These are the activations of a small neural network, seen along a few directions. Each row is one input.
In each table, some parts of the input vary, and every possible input appears once, in random order.
A made-up example of a description, with smaller parts first: one of 3 separate values, together with either a single point or one of 9 places around a ring or (one of 6 places along a line, together with one of 8 places around a ring).
Shared parts are said once, and a part with two or three values counts as separate values.
In the rows, zero is written as 128.

Other details of the inputs shift rows strongly along two fixed directions, in all tables alike. That doesn't count.

Table:
row 1: [108  74 122 120 152 164 150 112  89 132 118 132 134  99]
row 2: [126 114 120 151 149  98 115 146 127 137  65 118 113 107]
row 3: [ 89  83 142 113 138 153 116 107 101 141  98 129 110  94]
row 4: [ 98  63 111 100 141 171 126 102 142 133 140 109 116  82]
row 5: [152 197 129 107  90 145 138 142 159 146 172 154 122 188]
row 6: [149 123 134 188 148  44 133 207 145  97  62 101 149  94]
row 7: [109 114 137 144 144  98 116 160 128 119  84 109 119 105]
row 8: [191 195 140 144  96  78 149 202 173 110 146 120 150 163]
row 9: [148 169 133 113 120 163 122  48 125 131 176 158 129 174]
row 10: [182 203 123 139  91 111 124 113 142 123 182 149 133 180]
row 11: [118  87  94 144 150 108 117 158 172 114 118  96 132  88]
row 12: [141 166 129 112  95 175 127  57 103 130 196 151 128 171]
row 13: [100  88 137 131 172 141 127  87 104 119 108 126 146  99]
row 14: [115 170 108  92 110 189 116  67 121 146 191 175 124 185]
row 15: [119  93 113 143 123 112 128 165 113 137  86 114 116 113]
row 16: [191 204 118 161  97  70 133 192 170  98 144 131 156 173]
row 17: [131 171 123 104 105 169  96  55 118 146 173 162 103 177]
row 18: [167 194 133 119  99 122 136 134 151 104 188 140 147 183]
row 19: [185 204 126 150 103  80 155 202 172  99 142 132 148 170]
row 20: [ 89  80 127 125 140 156 112  96  87 141  95 124 103 102]
row 21: [174 207 127 152  66  76 127 194 166 126 121 128 117 165]
row 22: [ 85  76 121 120 135 158 115  91  77 149 112 123 107  99]
row 23: [141 102 103 163 142  59 134 226 197  98  90  70 130  82]
row 24: [137 133 121 181 146  53 120 209 152 115  35 101 132 103]
row 25: [176 204 132 144  88 130 135 109 145 116 149 141 130 189]
row 26: [ 86  85 150 108 152 152 117 103 106 146 113 122 116  97]
row 27: [118 117 146 137 146 106 129 160 140 136  75 108 123 105]
row 28: [141 165 138 117  99 174 124  55 111 125 180 152 123 176]
row 29: [121  91 111 140 140  97 119 157 119 145  93 122 119 109]
row 30: [105 102 122 133 149 110 140 176 129 130  94 122 126 107]
row 31: [112 161 127  80 104 183 111  62 121 138 206 156 121 186]
row 32: [ 80  85 128 124 159 146 102  93  97 135 103 129 121 100]
row 33: [ 81  90 138 114 164 150 116  94 107 132 100 120 120 102]
row 34: [ 89  69 109 109 160 160 126 102  93 159 114 145 113 101]
row 35: [186 199 146 161  85  75 141 185 168 105 119 126 135 159]
row 36: [130 107 118 146 158 104 146 172 125 114 101 126 153 100]
row 37: [128  82  94 146 129 122 128 158 159 121 109  91 113  92]
row 38: [106  88 159 116 165 147 142  96 111 131 116 117 141  97]
row 39: [108  73 140 107 145 153 141 114  99 128 127 127 142  92]
row 40: [161 108 121 179 129  60 151 226 135 107  65  96 143  97]
row 41: [154 195 121 111  77 147 136 144 153 140 157 161 116 183]
row 42: [ 75  80 121 119 156 145 105  88  87 143 119 127 125  96]
row 43: [139 169 149 102 105 174 134  60 128 128 172 154 132 169]
row 44: [133 174 147 104 123 166 129  56 129 115 183 147 137 174]
row 45: [164 203 146 134 100 115 129 119 151 102 172 138 137 181]
row 46: [155 114 131 163 134  67 165 237 147 112  62 108 145  89]
row 47: [113  66 124 117 163 143 129 101  93 132 131 131 139  95]
row 48: [148 163 117  96 117 180 134  65 118 138 200 172 132 176]
row 49: [156 203 135 123  83 134 120 125 157 132 133 146 113 180]
row 50: [125 110 141 146 148  89 139 157 119 106 114 105 146  95]
row 51: [ 97  81 131 127 164 137 124  93  90 122 132 126 147  89]
row 52: [ 88  75 118 117 152 144 106  85  83 156 118 130 110  94]
row 53: [123 162 109  93  93 202 126  69 110 153 182 170 107 186]
row 54: [169 199 156 127  98 121 135 124 155 118 171 137 138 176]
row 55: [ 73  80 134 108 154 146 114  94  91 138 128 120 119  96]
row 56: [ 75  66 117 110 159 153 110  96  94 144 122 132 131 104]
row 57: [156  97  89 173 140  54 125 217 191 116  82  83 120  82]
row 58: [110  76 138 131 163 136 123  86  95 130 117 130 128  96]
row 59: [103  82 153 111 156 144 139 102  97 134 140 117 142  88]
row 60: [ 82  66 141  93 151 161 126 108 103 154 132 125 125 102]
row 61: [ 96  64 118  96 155 169 128 104 149 137 153 100 122  83]
row 62: [134 109 142 145 128  97 144 163 120 118 102 112 140  91]
row 63: [121 156 130  79  86 190 117  69 121 150 192 164 115 178]
row 64: [189 199 136 144 101  86 161 207 175 115 139 129 147 163]
row 65: [122 113 123 155 133 110 124 153 120 131  59 111 110 110]
row 66: [173 210 135 148  81  72 128 195 172 130 135 120 123 168]
Each input here is: one of 6 places around a ring, together with either a single point or (one of 2 separate values, together with one of 5 places along a line).
The inputs of row 33 and row 49 match in every part but the place on the ring of 6. If row 44 is changed in the same way as row 33 into row 49, which row does it become?
> row 43
Change only the choice among 2 separate values in row 29. List by row number the other rows that result.
> row 47
Change only the place on the ring of 6 in row 15. List by row number the other rows that result.
> row 29, row 31, row 56, row 60, row 63
List by row number the other rows that have the place on the ring of 6 in common with row 1.
> row 12, row 15, row 20, row 22, row 25, row 28, row 37, row 40, row 53, row 65
List by row number the other rows that have the place on the ring of 6 in common with row 59.
> row 5, row 8, row 26, row 27, row 38, row 54, row 60, row 61, row 64, row 66
